A small network was shown many inputs. Here are its activations along a few directions, one row for each input.
Each table varies a few parts of the input and shows all the possible inputs, shuffled.
A made-up example of a description, with smaller parts first: values(2) and (point or ring(9) or (line(4) and ring(5))).
Shared parts are said once, and a part with two or three values counts as separate values.
In the rows, zero is written as 128.

Other details of the inputs vary at random and push rows far along two fixed directions, the same in every table; ignore that.

Table:
r1: [153 125 193 152  90 117 122 140 138 137 147 147 153 128 146]
r2: [135 157  27 147 103 143 220  85 106 119  93 111  94 113 111]
r3: [144 151 202 133  92 135  73 150 147 148 151 152 146 124 157]
r4: [116 118 174 116 139 130  83 146 139 122 134 143 140 125 141]
r5: [119 127 170 106 138 134  88 145 143 138 144 128 143 137 134]
r6: [131 113 169 114 160 112  65 150 149 140 161 129 135 129 136]
r7: [127  76 168 140 144 110 109 148 136 113 137 137 136 120 134]
r8: [ 93 118 126 146 130 107 183 126  79 110 122 115 169 167  83]
r9: [120  99 177 116 148 123  56 157 140 123 144 146 133 113 150]
r10: [124 122 151 118 138 114 130 136 132 122 147 110 152 147 117]
r11: [ 81 118 127 141 124 135 186 130  74 104 111 125 172 150 111]
r12: [ 74 151 132 128 123 151 172 128  80 123 112 127 177 169 111]
r13: [ 84 113 145 147 127 131 189 130  87 109 114 128 173 156 107]
r14: [178 141  70 124 126 132  91 106 173 139 125 132  48  76 149]
r15: [127 112 175 118 141  99  46 155 143 120 150 134 126 124 124]
r16: [ 78 156 119 121 132 138 171 127  77 125 124 115 177 164 100]
r17: [183 127  77 129 135 123  83 109 176 142 129 135  45  75 154]
r18: [124  95 161 143 136  99 117 145 132 105 143 122 139 125 113]
r19: [ 81 151 131 111 133 142 164 133  81 128 120 116 183 164 106]
r20: [102 165 157 151  75 144 185 130  76 125 120 140 192 158 121]
r21: [ 89 106 129 160 130 112 184 132  79 104 120 122 165 149  90]
r22: [ 90 130 136 132 121 139 191 127  87 114 111 124 177 165 107]
r23: [ 89 119 130 150 121 107 180 131  81 103 120 111 165 160  84]
r24: [ 85 138 123 129 120 116 172 128  75 108 123 110 173 169  90]
r25: [186 153  71 110 125 157 104 102 185 158 113 139  53  93 164]
r26: [178 119  78 122 136 140  89 110 173 148 122 142  50  75 173]
r27: [178 131  68 128 136 135  97 105 172 139 115 140  45  67 161]
r28: [133 117 169 114 146 103  49 154 146 127 158 131 131 130 125]
r29: [123  98 185 122 153 122  66 150 146 127 141 154 133 118 150]
r30: [198 124  74 119 132 129 137 103 187 152 124 112  63  98 144]
r31: [136 161  22 144  99 136 218  80 106 120  95 103  90 126 106]
r32: [114 110 180 120 144 131  76 153 136 127 135 148 142 126 140]
r33: [139 169  33 127 101 167 219  80 116 134  89 119 100 127 128]
r34: [124 122 173 101 151 125  74 155 141 141 148 127 150 138 131]
r35: [117 105 154 134 136 112 123 142 123 102 126 128 144 120 123]
r36: [126  81 165 144 148 100 107 147 136 107 136 133 131 114 129]
r37: [145 164  36 119 111 154 221  86 117 138  96 104 109 128 119]
r38: [121 112 164 121 134 126 128 138 139 125 144 118 151 149 126]
r39: [128 110 154 127 143 106 130 137 134 123 148 113 149 144 114]
r40: [187 146  84 107 126 150  90 104 192 157 122 139  50  88 168]
r41: [191 135  71 115 125 134 148 100 181 148 121 107  70 102 141]
r42: [132 115 185  99 156 118  53 157 154 142 155 131 142 132 141]
r43: [187 146  81 105 129 153  94 109 189 166 129 130  56  91 162]
r44: [ 79 123 140 138 123 138 189 129  80 107 112 127 178 159 109]
r45: [ 78 130 138 135 123 141 179 130  79 107 111 130 178 158 109]
r46: [115 113 163 128 142 114  74 154 127 119 143 136 137 120 122]
r47: [ 77 124 123 136 122 138 181 130  70 104 111 124 173 154 115]
r48: [123 105 170 124 152 116  58 158 139 117 141 144 132 106 142]
r49: [ 85 144 121 126 129 131 185 128  79 118 124 108 181 169  97]
r50: [174 151  75 107 124 158 114 106 176 165 122 126  63  98 153]
r51: [119 121 162 123 140 105  63 153 130 122 140 132 132 132 117]
r52: [192 133  58 128 130 127 148  94 179 147 126 111  61 102 138]
r53: [136 102 190 102 164 111  48 159 157 143 160 132 140 132 145]
r54: [185 144  62 120 131 125  96 100 175 150 132 123  46  90 144]
r55: [ 66 137 123 137 126 146 168 131  68 112 112 129 172 153 114]
r56: [128 161  24 140 107 154 215  85 101 117  87 117  96 109 122]
r57: [132  99 194 114 154 119  52 154 158 138 151 148 132 129 153]
r58: [142 171  32 115 110 159 215  88 113 142  96 103 109 129 121]
r59: [118 131 161 116 135 107  76 144 134 120 150 120 139 140 114]
r60: [130 105 171 125 147  95  51 151 142 120 149 137 123 121 125]
r61: [154 131 208 137 106 125  56 151 153 154 157 167 136 114 168]
r62: [113 107 164 122 147 130  73 154 128 124 135 145 138 121 144]
r63: [116 112 162 126 149 120  71 154 131 116 133 143 135 114 137]
r64: [ 89 132 128 134 122 114 178 128  79 108 122 111 172 164  86]
r65: [121 127 163 110 149 121  79 149 138 138 152 127 143 137 125]
r66: [128 100 176 124 138 118 123 142 145 129 147 121 148 143 123]
r67: [177 137  86 116 129 149  94 106 181 151 116 144  52  81 168]
r68: [135  92 172 132 142 115 117 141 148 123 137 134 140 141 133]
r69: [128 104 183 113 154 126  66 154 153 145 157 136 136 131 145]
r70: [146 152  34 139 105 158 231  80 120 135  90 116  96 126 125]
r71: [163 110 206 155  97 112 100 147 155 142 153 154 143 123 152]
r72: [114 118 159 122 142 120  84 147 129 111 132 136 137 113 134]
r73: [ 92 122 133 141 126 108 179 129  85 109 128 109 169 165  85]
r74: [ 82 138 133 125 122 145 186 130  83 120 120 116 182 169 103]
r75: [ 71 150 122 138 120 124 159 131  68 110 116 116 168 163  87]
r76: [ 82 107 135 148 128 128 188 130  78 105 116 126 172 151 108]
r77: [ 90 115 123 154 126 106 183 128  75 104 115 117 165 163  83]
r78: [133  91 175 128 144 116 113 144 150 131 147 125 142 142 129]
r79: [158 192  50 156  57 164 237  76 109 145  96 128 109 117 143]
r80: [206 184  88 134  79 161 103 101 179 177 120 154  58  80 180]
r81: [159 137 210 132 103 131  44 160 158 155 159 164 139 114 168]
r82: [171 154  56 123 117 137 119  98 161 134 115 124  56  81 141]
r83: [177 161  52 118 122 134 107  97 166 149 121 122  52  99 137]
r84: [ 79 131 122 142 121 123 178 131  70 100 117 116 172 155  96]
r85: [135 171  15 137  94 140 214  79 100 123  89 104  88 125 107]
r86: [186 114  75 137 124 135 142  96 180 139 112 132  51  86 157]
r87: [ 82 111 136 151 132 119 185 132  79 100 115 123 170 145 100]
r88: [129 122 173 106 153 114  60 150 152 137 160 129 135 131 134]
Description of these inputs: line(8) and (point or ring(10)).
Changing only the line(8) part turns r78 into r74. The same change can be made to r77. Which row results?
Answer: r85
Changing only the line(8) part turns r27 into r48. The same change can be made to r61. Which row results?
Answer: r81
Changing only the line(8) part turns r84 into r2. The same change can be made to r20. Which row results?
Answer: r79
Which other rows does r65 become when the line(8) part takes its other values? List them by row number.
Answer: r6, r10, r16, r39, r49, r52, r88
Which other rows does r62 become when the line(8) part takes its other values? List them by row number.
Answer: r7, r9, r11, r26, r47, r55, r76

Table:
r89: [146 151  63 127 125 147 149 105 132 142 116 123  92 106 139]
r90: [ 68 144 116 129 131 141 189 125  58 120 111 123 183 167 103]
r91: [ 82 129 125 149 120 135 207 127  63 121 119 123 187 163 103]
r92: [156 186  86 117 100 164 131 105 139 170 119 137 100 117 150]
r93: [ 73 143 113 136 130 141 177 128  63 120 115 123 176 155 106]
r94: [ 80 133 126 139 121 134 215 121  62 120 113 122 189 171  98]
r95: [ 99 102 194 134 143  94 117 155 111 106 149 123 181 159 101]
r96: [ 92 101 185 127 138  99 112 156 103 101 143 122 178 159  99]
r97: [145 140  61 136 131 141 152 101 128 143 105 133  84 110 131]
r98: [148 137  66 118 132 137 143 107 142 130 112 114  87 110 130]
r99: [155 118 185 110 134 134  33 151 180 139 147 155 111 102 177]
r100: [155 131  71 118 135 129 141 105 147 138 119 115  86 119 126]
r101: [145 135  76 131 133 139 135 105 138 146 119 131  83 109 139]
r102: [159  90 169 135 141 103  74 143 166 130 146 145 107 110 140]
r103: [ 86 132  98 128 140 138 189 121  81 120 108 114 159 159 100]
r104: [146 115 156 118 138 114  64 145 158 126 148 132 114 104 147]
r105: [ 86 135 128 141 119 131 201 123  71 114 115 122 181 164 105]
r106: [ 86  95 221 139 137 103 110 170  95 108 154 134 204 158 113]
r107: [149 138  63 120 128 132 145 103 141 131 114 113  84 118 122]
r108: [ 70 176 142 149  85 157 223 124  45 145 115 133 215 189 102]
r109: [141 105 157 119 136 115  91 142 161 116 141 123 116 114 135]
r110: [ 94 105 192 129 145  96 104 158 110 104 149 124 178 154 103]
r111: [ 62 152 148 154  95 155 206 133  47 113 104 142 208 166 115]
r112: [ 85  94 207 147 141  99 101 167  92 103 140 142 190 152 107]
r113: [ 66 140 106 145 130 141 182 124  60 121 111 128 165 157 101]
r114: [152 189  84 118  97 165 134 104 135 167 118 135 102 120 150]
r115: [ 81 124 125 153 124 131 195 123  70 122 116 131 169 159  98]
r116: [ 92  97 194 130 138  97 114 160 101 100 144 122 186 162  97]
r117: [140 142  65 137 128 140 146 105 125 138 107 133  87 109 131]
r118: [ 80  97 220 131 142 107 106 169 101 102 148 130 201 162 107]
r119: [ 84 140 108 133 139 128 176 124  80 120 119 115 164 159  93]
r120: [148 148  64 116 128 147 160  97 133 146 109 123  93 117 136]
r121: [154 102 179 126 133 106  63 152 165 124 158 132 121 106 147]
r122: [ 77 105 186 140 145 108 102 161  87 106 134 140 180 151 109]
r123: [153 103 167 133 132 105  64 144 163 125 148 137 107 103 143]
r124: [151 105 151 118 138 108  80 142 165 117 142 123 110 109 135]
r125: [ 68 132 112 129 137 142 188 127  72 112 108 113 173 161  99]
r126: [150 111 137 113 139 106  78 135 161 121 140 121 103 115 129]
r127: [148 140  59 121 128 134 151 102 138 132 114 113  85 118 123]
r128: [163 156 171 108 108 133  48 143 168 156 151 144 116 111 158]
r129: [153 138  76 122 141 128 140 105 148 141 124 116  90 117 125]
r130: [142 111 162 112 143 117  65 145 166 123 146 129 112 112 141]
r131: [ 76  91 217 132 143 106 115 170 101  96 147 123 201 163 106]
r132: [173  95 218 127 124 122  49 156 191 141 157 158 122 106 179]
r133: [156 188  78 119 102 169 148  99 136 175 114 137 101 125 149]
r134: [ 75 137 108 128 138 148 193 120  75 125 110 122 168 165 100]
r135: [156 155  90 124 120 166 135 106 149 157 110 148  94 107 166]
r136: [141 134  69 119 136 147 163 104 141 138 111 116  93 118 131]
r137: [165 130  75 130 122 129 156 104 155 128 117 113  85 108 133]
r138: [173 142 200 119 103 122  46 152 175 154 160 145 128 114 158]
r139: [152 144  69 125 131 145 146 105 139 147 119 126  90 108 141]
r140: [142 138  70 135 129 137 136 107 129 136 108 134  84 107 132]
r141: [ 79 101 210 127 142 110 105 165 102 102 146 130 192 159 109]
r142: [138 139  67 120 131 147 159 105 138 134 111 114  92 115 130]
r143: [139 144  67 133 125 142 139 104 131 138 114 129  83 108 134]
r144: [153 118 192 123 115 130  56 151 170 129 145 154 121 105 166]
r145: [182 142 195 122 101 122  55 145 182 158 158 146 120 115 162]
r146: [157 109 157 124 139  97  80 138 168 121 150 124 111 114 129]
r147: [ 93 128 119 143 131 121 198 122  81 118 121 113 172 165  90]
r148: [154  99 166 135 132 105  72 141 165 127 150 136 105 107 145]
r149: [151 150  66 126 128 127 143 102 143 131 117 115  85 110 123]
r150: [152 121 187 115 125 131  40 152 173 132 145 154 115 101 171]
r151: [163 133  70 131 115 124 160  99 147 127 115 112  84 117 123]
r152: [161 125  75 129 121 124 163 102 144 132 119 112  91 123 123]
r153: [151 143  60 122 125 137 147 104 144 127 109 114  82 104 130]
r154: [142 144  63 122 123 145 158 103 140 127 107 113  87 107 130]
r155: [147 137  78 143 117 131 140 109 132 128 111 133  86 103 132]
r156: [ 77  98 207 140 139 104  94 166  93 105 148 137 186 152 112]
r157: [175 103 213 129 120 121  46 155 193 134 153 156 118 101 176]
r158: [144 144  73 119 130 148 143 105 145 137 114 122  87 112 134]
r159: [ 84 139 109 132 139 127 173 124  80 117 117 114 163 158  92]
r160: [149  98 163 124 135 112  97 141 167 118 142 122 116 117 136]
r161: [ 75 145 119 137 116 135 195 123  61 110 110 122 179 161 102]
r162: [150 104 181 118 132 105  70 148 161 122 152 131 125 116 144]
r163: [ 70 141 109 130 135 147 188 123  72 119 111 121 170 162 101]
r164: [143 149  70 116 125 143 147 102 131 138 111 122  95 114 137]
r165: [163 127  76 127 125 130 162 103 152 133 116 115  89 113 128]
r166: [148 113 157 124 129 114  78 144 155 124 149 131 117 107 143]
r167: [152 128  75 129 122 140 182 100 144 134 112 112  96 117 128]
r168: [142 153  73 120 118 140 148 103 130 131 111 122  96 112 135]
r169: [ 92  92 205 130 144 100 103 168 110 100 148 122 187 155 108]
r170: [ 88  88 212 149 144  99 104 167  98 105 145 142 188 155 111]
r171: [151 137  68 117 134 138 142 107 147 135 114 117  85 109 131]
r172: [144 166  73 127 108 171 151 101 134 148 104 143  94 109 159]
r173: [162  96 179 121 140 108  69 147 184 125 154 130 111 112 146]
r174: [162 133  80 128 122 141 166  98 155 141 118 120  88 113 134]
r175: [141 113 149 125 138 112  64 140 154 128 144 136 103 105 143]
r176: [169 143 195 113 104 125  40 151 175 152 159 147 122 113 160]
Changing only one part turns r105 into r168. The same change can be made to r137. Which row results?
Answer: r153
Changing only one part turns r157 into r150. The same change can be made to r95. Which row results?
Answer: r149
Describe the family of inputs behind these rows.
Answer: line(8) and (values(2) or line(9))
Which other rows does r170 become when the line(8) part takes its other values? List them by row number.
Answer: r97, r102, r112, r117, r122, r140, r155
Which other rows agree with r102 in the line(8) part? List them by row number.
Answer: r91, r94, r108, r115, r132, r147, r152, r165, r167, r174
Which other rows agree with r121 in the line(8) part? List them by row number.
Answer: r111, r112, r116, r118, r123, r131, r138, r146, r162, r169
Which other rows does r103 become when the line(9) part takes its other values? List them by row number.
Answer: r97, r100, r101, r120, r129, r134, r136, r139
Which other rows does r145 become when the values(2) part takes its other values? List them by row number.
Answer: r157
Which other rows does r99 become when the values(2) part takes its other values? List them by row number.
Answer: r114
